Here are a small network's activations along a few directions, averaged over the inputs that share one value of a field.
Values that are neighbours, or in one group, have similar rows; names and order tell nothing.
In the rows, 500 means zero.
Random noise pushes rows far along 17 fixed directions. That doesn't count. These rows show it; they differ only by the noise:
[656 540 521 562 508 448 637 431 553 631 472 471 449 660 542 403 483 488
 473 478 563 660 519 449 467 433 604 513]
[517 442 554 514 554 621 480 527 840 492 590 756 511 638 483 593 453 411
 520 345 341 504 402 568 468 612 449 517]
[521 604 654 566 626 631 517 525 463 478 551 634 582 513 612 534 321 545
 559 636 318 450 403 597 335 586 270 557]
[417 605 592 483 529 438 672 440 412 613 397 474 377 519 426 386 466 497
 413 436 610 571 410 465 295 455 586 475]
[635 569 503 526 469 607 387 782 435 484 522 567 585 584 513 537 500 333
 353 341 458 552 537 542 449 640 470 603]
[530 408 621 484 534 373 394 477 677 362 335 682 385 478 447 581 701 377
 562 451 461 498 427 424 424 437 487 387]
[417 471 457 509 548 490 466 458 445 524 525 410 572 555 441 575 287 590
 522 545 573 468 565 425 519 458 514 524]
[293 502 510 453 565 644 609 587 541 455 493 428 608 521 545 440 617 528
 441 636 383 428 325 613 341 710 533 455]
[491 570 540 382 501 472 440 567 463 464 546 583 512 340 553 458 585 597
 498 616 459 545 408 650 584 450 300 515]
[476 541 474 470 532 386 474 481 588 461 565 599 600 643 529 626 475 600
 460 559 579 606 512 489 507 392 470 550]
[391 483 444 425 435 390 492 633 354 552 445 426 573 505 450 579 682 581
 403 437 624 592 547 283 485 508 413 570]
[376 533 360 558 389 412 539 525 723 462 273 502 458 562 557 454 363 374
 573 551 460 416 519 466 520 441 596 541]
[368 428 497 527 635 413 385 487 247 375 563 401 500 404 472 678 726 494
 522 647 630 490 638 375 480 485 586 439]
[311 588 472 543 470 346 673 546 435 418 474 591 318 449 503 508 513 366
 562 493 692 490 521 418 457 517 501 519]
[632 375 576 430 465 407 481 575 567 630 466 446 488 532 452 373 493 466
 358 272 610 683 481 407 555 486 600 478]
[492 625 240 486 368 472 452 573 479 544 560 440 516 505 501 488 591 590
 377 423 558 467 710 581 632 495 661 670]
[611 509 460 577 361 597 732 533 577 507 514 496 591 494 492 512 319 489
 419 454 414 550 391 486 634 552 379 596]
[383 559 405 555 473 599 589 545 401 493 485 351 555 377 477 591 580 378
 424 738 411 666 422 504 647 469 491 549]
[437 473 447 494 485 495 536 459 631 371 644 629 533 397 501 640 543 565
 517 566 449 486 458 573 671 500 406 537]


Dis, 14 values:
v2: [552 371 559 554 508 469 493 496 352 517 395 332 469 465 613 382 494 313
 600 571 560 488 509 395 500 367 567 368]
v13: [390 527 472 480 371 441 351 599 658 562 373 528 556 488 522 481 290 572
 476 443 406 458 534 466 522 553 421 700]
v14: [528 682 352 585 315 548 672 521 534 642 458 570 500 580 655 439 468 431
 473 451 410 558 538 501 511 424 453 603]
v6: [351 590 335 476 440 364 542 518 747 427 485 540 551 604 563 546 690 560
 503 649 485 611 523 503 573 535 569 588]
v4: [394 658 613 500 587 586 602 538 430 645 563 465 573 588 495 435 387 701
 331 536 470 610 441 533 292 793 529 671]
v10: [615 554 424 533 396 622 439 592 352 485 514 450 655 401 605 540 589 428
 429 498 331 454 556 556 571 438 399 561]
v8: [477 356 460 618 595 679 396 405 616 563 493 418 589 515 567 574 292 395
 644 637 276 435 541 488 597 422 517 466]
v3: [418 527 451 536 564 573 369 465 536 579 549 547 430 443 463 569 514 484
 561 518 405 463 595 536 538 537 543 557]
v12: [561 543 588 370 521 516 337 394 606 453 506 637 411 545 235 592 378 520
 538 472 522 598 370 585 563 423 360 426]
v9: [451 576 611 483 512 320 376 487 401 264 338 465 479 468 324 626 531 496
 434 631 622 602 437 428 394 491 543 474]
v11: [452 694 527 514 486 425 580 670 425 455 431 467 493 753 309 526  49 486
 537 591 758 673 477 366 482 625 393 654]
v5: [603 572 428 576 507 516 480 375 420 629 573 440 466 603 512 566 320 520
 573 622 550 637 632 458 613 353 509 588]
v1: [409 390 441 550 454 596 689 463 453 327 577 468 476 340 418 622 598 383
 546 517 471 390 392 483 613 636 449 377]
v7: [493 497 498 484 454 432 551 342 567 422 447 512 460 456 583 399 443 459
 577 508 526 356 450 593 477 303 560 367]
A value of Dis combines one of 7 hidden first parts with one of 2 second parts; all combinations occur once.
Changing only the second part turns v9 into v13. v1 has the same second part as v9; what does that change turn v1 into? -> v3
Changing only the second part turns v11 into v10. v2 has the same second part as v11; what does that change turn v2 into? -> v7
Changing only the second part turns v6 into v8. v14 has the same second part as v6; what does that change turn v14 into? -> v4

Rete, 11 values:
f4: [363 465 603 593 637 554 468 447 377 702 572 483 330 333 620 402 343 435
 663 439 414 401 611 454 386 605 462 515]
f7: [734 655 571 686 564 510 449 377 518 472 468 687 462 581 414 725 488 454
 414 416 378 581 596 467 386 404 542 655]
f10: [515 822 490 421 593 568 453 563 461 459 535 589 256 646 159 592 919 499
 449 592 595 743 441 652 404 610 562 565]
f5: [438 594 355 458 394 543 496 495 423 569 578 645 601 594 588 545 110 433
 594 293 550 253 558 566 471 234 323 487]
f9: [601 416 623 567 494 590 379 496 475 409 482 507 456 219 537 461 515 501
 569 549 275 334 523 579 527 691 464 538]
f3: [396 364 379 517 494 699 256 673 427 458 537 286 600 415 407 578 306 202
 425 533 460 450 560 552 724 527 686 499]
f1: [504 616 342 438 469 420 398 708 458 474 532 549 399 487 632 383 597 383
 613 581 602 466 658 649 638 493 460 535]
f6: [447 820 404 744 448 563 565 456 334 419 414 567 413 491 535 627 482 329
 464 519 394 410 673 497 313 443 598 660]
f2: [433 581 494 609 461 446 615 543 435 565 397 489 417 433 468 506 598 605
 443 408 480 497 598 293 405 715 507 663]
f11: [428 503 473 446 673 495 533 391 335 509 694 536 413 709 387 606 723 600
 560 532 754 537 576 462 382 477 608 356]
f8: [432 474 544 434 504 597 491 433 485 594 428 439 553 546 361 534 462 511
 371 386 489 518 369 498 348 457 542 435]
Rete is arranged as a line.
A walk along Rete starts at f11 and steps to its neighbour f2. Put f4, f9, f1, f6 in the order it reaches them. -> f1, f9, f4, f6
Name the neighbours of f10, in listed order. -> f7, f3
